Here are a small network's activations along a few directions, averaged over the inputs that share one value of a field.
Related values have similar rows: they may be neighbours, one step apart, or belong to one group.
In the rows, 500 means zero.
Random noise pushes rows far along 12 fixed directions. That doesn't count. These rows show it; they differ only by the noise:
[400 518 461 608 405 625 381 493 459 550 455 493 578 301 584 489 504 515
 377 364 454 354]
[436 543 646 478 399 514 568 523 559 652 501 560 529 443 745 537 500 467
 526 427 486 377]
[415 472 449 323 561 501 593 521 620 544 472 613 529 670 453 544 688 594
 548 636 374 540]
[386 626 488 567 804 425 506 379 371 567 450 241 421 192 545 738 668 520
 863 411 194 634]
[622 502 617 757 537 742 457 243 496 266 552 226 326 316 391 412 388 210
 573 442 456 627]
[395 344 417 423 553 313 400 553 508 712 462 565 597 468 497 538 495 728
 531 458 548 409]
[556 528 403 421 515 471 510 445 246 689 589 643 496 619 561 425 235 867
 383 333 626 661]
[701 494 572 722 419 531 477 592 198 605 586 413 490 338 598 413 344 364
 342 357 540 433]
[366 678 492 483 446 366 626 687 432 522 485 263 540 479 600 629 542 517
 506 436 460 398]
[421 542 434 537 372 481 607 566 536 516 381 544 696 603 574 499 452 681
 364 475 583 379]
[665 522 535 443 480 396 418 519 487 488 600 641 532 443 495 501 553 356
 456 529 528 414]
[352 447 309 427 469 428 418 685 362 605 477 475 516 519 497 448 500 784
 324 467 485 411]
[540 580 358 404 380 354 668 678 453 411 509 459 636 818 379 506 483 645
 287 573 655 471]
[351 716 457 412 652 400 609 589 547 334 475 288 424 499 450 577 591 481
 680 583 289 572]


Values of H:
h2: [555 551 599 636 680 549 501 453 423 584 434 641 465 360 595 455 245 542
 677 395 449 690]
h4: [857 609 607 499 369 433 548 501 546 348 520 756 584 533 614 570 666 252
 359 656 626 350]
h3: [699 435 482 680 525 519 556 555 419 325 401 521 518 497 487 435 455 529
 465 648 518 493]
h8: [614 544 609 535 586 393 489 287 718 348 445 664 676 512 373 678 378 367
 716 495 659 552]
h1: [345 635 435 470 530 591 610 374 547 345 420 355 338 531 600 511 714 578
 597 608 351 628]
h9: [420 501 586 394 437 557 523 407 659 479 542 653 488 608 625 429 320 600
 529 469 554 486]
h6: [672 470 573 564 413 602 526 487 446 502 508 649 411 561 582 337 489 373
 437 604 580 527]
h7: [591 482 513 512 420 596 518 215 497 604 491 670 667 539 521 643 630 554
 467 409 586 483]
h5: [633 560 639 555 363 463 701 399 619 318 367 518 434 612 754 557 644 403
 547 626 676 544]
H is arranged as a 3 by 3 grid.
Name the neighbours of h6, in listed order.
> h4, h1, h5
Name the neighbours of h8, in listed order.
> h2, h3
A value of H combines one of 3 hidden first parts with one of 3 second parts; all combinations occur once.
h3 and h4 share the first part; h3 and h8 share the second. Which value has the first part of h8 and the second part of h4?
> h2

Values of D:
d12: [482 296 557 764 526 716 394 497 627 277 217 662 340 392 642 151 345 597
 427 686 444 419]
d11: [827 424 679 554 429 447 698 638 532 301 614 465 349 750 477 201 130 310
 475 663 607 624]
d9: [451 372 412 688 468 728 514 719 343 785 405 552 706 428 565 445 537 466
 356 445 409 413]
d6: [603 554 658 268 441 503 800 667 324 621 861 191 300 896 402 565 473 394
 430 484 552 649]
d5: [680 305 664 499 535 752 734 309 511 762 662 600 530 724 365 489 621 278
 560 518 411 718]
d7: [500 444 391 829 524 743 557 649 428 507 365 519 739 441 469 215 205 516
 348 474 339 451]
d1: [247 805 653 530 474 775 616 799 409 731 625 289 529 473 487 468 181 195
 432 210 419 526]
d10: [467 879 408 454 464 361 639 633 496 412 334 687 757 492 721 719 622 571
 521 499 449 465]
d8: [154 723 438 275 319 719 230 161 355 638 649 482 131 271 887 530 468 901
 402 131 618 548]
d4: [527 181 535 779 552 626 438 413 576 775 191 774 785 319 500 596 856 368
 577 563 340 400]
d2: [778 566 818 389 444  87 710 351 648 327 669 395 268 704 569 521 312 317
 784 604 761 598]
d3: [268 427 242 596 344 882 357 159 496 280 433 270 532 557 211 552 455 823
 204 307 601 577]
A value of D combines one of 3 hidden first parts with one of 4 second parts; all combinations occur once.
d12 and d3 share the first part; d12 and d10 share the second. Which value has the first part of d10 and the second part of d3?
> d11
d7 and d9 share the first part; d7 and d6 share the second. Which value has the first part of d6 and the second part of d9?
> d1

Values of T:
t9: [488 293 533 470 574 466 516 439 599 607 412 624 495 581 481 498 665 535
 608 637 495 542]
t7: [397 575 657 385 368 782 541 333 579 473 652 293 186 566 516 544 530 351
 513 383 517 684]
t2: [532 560 587 575 463 488 600 611 632 453 492 513 597 591 474 388 334 278
 541 552 542 454]
t6: [297 370 653 413 466 494 354 331 934 426 456 545 487 397 571 467 449 491
 653 502 561 318]
t1: [538 407 429 416 571 390 570 540 539 487 519 546 541 675 364 414 398 635
 529 595 544 573]
t3: [410 486 588 298 304 445 541 557 583 821 555 749 613 630 710 592 489 612
 419 384 633 377]
t5: [461 617 455 630 432 503 468 584 437 471 516 347 620 354 492 464 364 382
 400 351 527 380]
t8: [584 521 541 522 316 448 537 593 518 366 424 620 524 572 695 432 411 576
 339 565 691 351]
t4: [470 458 609 599 441 664 394 370 572 580 568 458 559 376 416 562 397 322
 505 333 564 481]
T is arranged as a 3 by 3 grid.
Name the neighbours of t5, in listed order.
> t2, t1
Name the neighbours of t8, in listed order.
> t7, t4
A value of T combines one of 3 hidden first parts with one of 3 second parts; all combinations occur once.
t9 and t5 share the first part; t9 and t7 share the second. Which value has the first part of t7 and the second part of t5?
> t1
